Each row below holds a small network's activations on one input, seen along a few directions.
Each table varies a few parts of the input and shows all the possible inputs, shuffled.
Descriptions start from the smaller parts, as in this example, which fits no table here: one of 3 separate values, together with either a single point or one of 9 places around a ring or (one of 6 places along a line, together with one of 8 places around a ring).
Shared parts are said once, and a part with two or three values counts as separate values.

Other details of the inputs shift rows strongly along two fixed directions, in all tables alike. That doesn't count.
To show where, the next rows are all for the same input, with only those details redrawn:
[-1.38  2.17 -0.33 -2.07 -2.69 -4.12 -2.92  3.61  0.20  2.71 -2.40]
[ 5.18  0.76 -0.59  0.42  6.20  3.69  2.51 -4.74  2.77 -1.54 -0.09]
[-0.99  1.97 -0.29 -1.78 -2.29 -3.64 -2.64  3.07  0.15  1.98 -1.96]
[-0.46  3.22 -0.97 -3.29 -0.60 -3.31 -1.94  2.98  1.95  6.37 -4.67]
[ 5.85  0.37 -0.50  0.98  6.93  4.52  3.03 -5.70  2.77 -2.82  0.62]
[-0.46  3.08 -0.90 -3.13 -0.76 -3.30 -2.00  2.97  1.76  5.87 -4.36]
[ 5.02  0.78 -0.57  0.38  5.97  3.49  2.38 -4.54  2.70 -1.49 -0.11]
[-1.88  0.95  0.35 -0.63 -4.21 -4.41 -3.57  3.64 -1.45 -1.44  0.19]

Rows:
R1: [-3.44 -0.44 -1.11 -0.82 -1.47 -1.02 -2.12  0.92 -0.52  5.69 -0.47]
R2: [-0.66  2.45 -0.91 -2.35 -0.78 -2.96 -1.22  2.91  2.93  6.41 -4.12]
R3: [-1.05  1.67 -0.38 -1.22 -0.62 -1.47 -0.63  2.09  3.07  5.91 -3.40]
R4: [-2.94 -1.62 -0.61  0.82 -2.89 -2.34 -2.30  2.31 -2.51 -1.12  1.71]
R5: [-3.58 -2.29 -0.12  1.20 -3.04 -0.87 -2.54  0.51 -2.66 -0.49  3.19]
R6: [-0.90  1.78 -0.43 -1.57 -0.53 -1.42 -0.49  2.23  3.22  6.33 -3.86]
R7: [-0.97 -3.18  0.34  3.01 -1.30 -1.09 -0.88  0.54 -3.70 -7.47  4.44]
R8: [-1.83  1.05  0.32 -0.57 -4.02 -4.50 -3.54  3.49 -1.64 -1.39  0.29]
R9: [-6.20  0.94  1.40  0.02 -6.66 -0.27 -0.04  1.28 -2.75  0.47  1.84]
R10: [-2.13 -4.42  1.09  3.42 -2.44  2.02 -0.80 -3.45 -4.95 -6.70  7.26]
R11: [ 0.49 -0.44 -1.60 -0.08  4.52  3.46  1.29 -3.85  1.57  5.54 -0.45]
R12: [ 5.48 -1.93  0.32  0.58  8.77  5.83  5.68 -5.16  0.85 -1.57 -0.14]
R13: [-0.83  2.71 -1.01 -2.51 -0.82 -3.29 -1.37  3.11  2.76  6.95 -4.30]
R14: [ 1.55 -0.73 -0.57 -1.31  3.66  0.60  1.77  0.30  1.26  2.61 -2.70]
R15: [ 3.74  1.80 -1.03 -1.03  4.49  1.34  1.77 -2.27  3.35  2.47 -2.34]
R16: [ 4.67  0.17  0.00  0.90  5.36  5.94  4.07 -5.20  1.99 -1.52  0.56]
R17: [-0.69 -1.45  1.58  2.58 -3.45  0.28 -0.83  0.08 -3.11 -7.54  4.69]
R18: [ 5.65  0.25 -0.23  0.60  6.26  5.55  3.62 -5.40  2.45 -2.71  0.34]
R19: [-0.40  3.09 -1.07 -2.92 -0.83 -3.77 -1.59  3.04  1.80  6.18 -4.26]
R20: [-0.58 -2.24  1.79  3.42 -3.09  0.26 -0.39 -0.08 -1.73 -8.03  4.10]
R21: [-1.69  2.29 -0.17 -2.28 -3.10 -3.33 -2.39  3.71 -0.21  3.21 -2.64]
R22: [-1.53  1.04  0.58 -0.87 -3.20 -1.22 -0.40  2.48 -0.27  1.47 -1.81]
R23: [ 4.43  0.31 -0.03  1.17  5.36  5.63  3.84 -5.27  1.71 -1.46  0.80]
R24: [ 4.74  1.39 -0.83 -0.43  5.91  3.01  2.23 -3.90  3.17  0.58 -1.37]
R25: [-2.41 -2.00 -0.48  1.67 -2.15 -1.55 -1.91  1.26 -2.59 -2.49  2.75]
R26: [ 0.32 -1.37 -0.03 -0.24  1.76 -0.58  0.55  1.01 -0.49 -0.01 -0.62]
R27: [-1.93 -0.89 -0.61 -1.44 -0.21  1.33 -0.12 -1.59 -0.68  5.71 -0.60]
R28: [ 0.04  2.83 -0.85 -2.95 -0.31 -2.70 -1.57  2.47  1.80  5.14 -4.15]
R29: [ 0.10  1.28 -0.02 -1.21 -0.05  0.13  0.74  1.07  2.52  4.04 -3.51]
R30: [ 0.09 -3.83  2.04  1.87 -0.80  0.04  0.76  0.79 -4.32 -8.04  3.82]
R31: [ 0.63 -1.35  0.95  2.33 -2.33 -1.56 -1.40  0.17 -2.06 -8.39  4.28]
R32: [ 3.61 -0.37 -1.05 -1.27  7.16  2.96  3.56 -2.19  3.00  3.96 -3.41]
R33: [-5.43  2.30  0.65 -2.05 -5.05  0.21  0.82  1.48 -0.57  5.51 -1.53]
R34: [-0.50  2.48 -0.93 -2.54 -0.73 -2.86 -1.07  2.95  2.96  6.44 -4.37]
R35: [-3.46 -2.63  0.41  0.77 -3.43  0.06 -1.70 -0.78 -3.48 -0.40  3.35]
R36: [-0.61 -2.13  1.76  3.55 -2.92  0.15 -0.39 -0.24 -1.96 -8.03  4.15]
R37: [ 3.61 -0.02 -0.21  1.65  5.27  4.12  3.11 -4.33  3.74  0.16 -0.04]
R38: [-0.47 -3.50  0.48  2.98 -1.12 -0.58 -0.50  0.32 -3.46 -8.08  4.49]
R39: [-2.21  0.65  0.71 -0.57 -5.04 -3.46 -3.11  3.81 -2.00 -2.04  0.52]
R40: [-1.87 -0.53  1.40  0.81 -4.92 -1.31 -0.94  2.42 -2.24 -3.79  1.24]
R41: [ 1.52 -0.68  0.28 -1.66  3.54  1.03  2.46  0.33  0.06  2.70 -2.57]
R42: [ 3.73 -1.04 -1.82  1.34  7.76  5.19  3.58 -5.72  2.03  0.98  0.40]
R43: [-6.24  0.86  1.48 -0.21 -6.85 -0.21 -0.07  1.49 -2.55  0.53  1.70]
R44: [-0.39 -3.69  0.50  3.45 -0.92 -0.35 -0.50 -0.10 -3.57 -8.79  5.14]
R45: [-0.36 -1.87  1.83  3.07 -3.32  0.64  0.11 -0.34 -3.08 -8.57  4.39]
The inputs of R3 and R6 match in every part but one. If R35 is changed in the same way as R3 into R6, which row does it become? -> R27
The inputs of R8 and R28 match in every part but one. If R12 is changed in the same way as R8 into R28, which row does it become? -> R30
What do these inputs look like to the network? -> one of 3 separate values, together with either a single point or one of 6 places along a line or one of 8 places around a ring
Change only the choice among 3 separate values in R20. List by row number the other rows that result. -> R29, R36
Change only the place on the line of 6 in R44. List by row number the other rows that result. -> R1, R25, R32, R35, R41
Change only the choice among 3 separate values in R32. List by row number the other rows that result. -> R14, R26
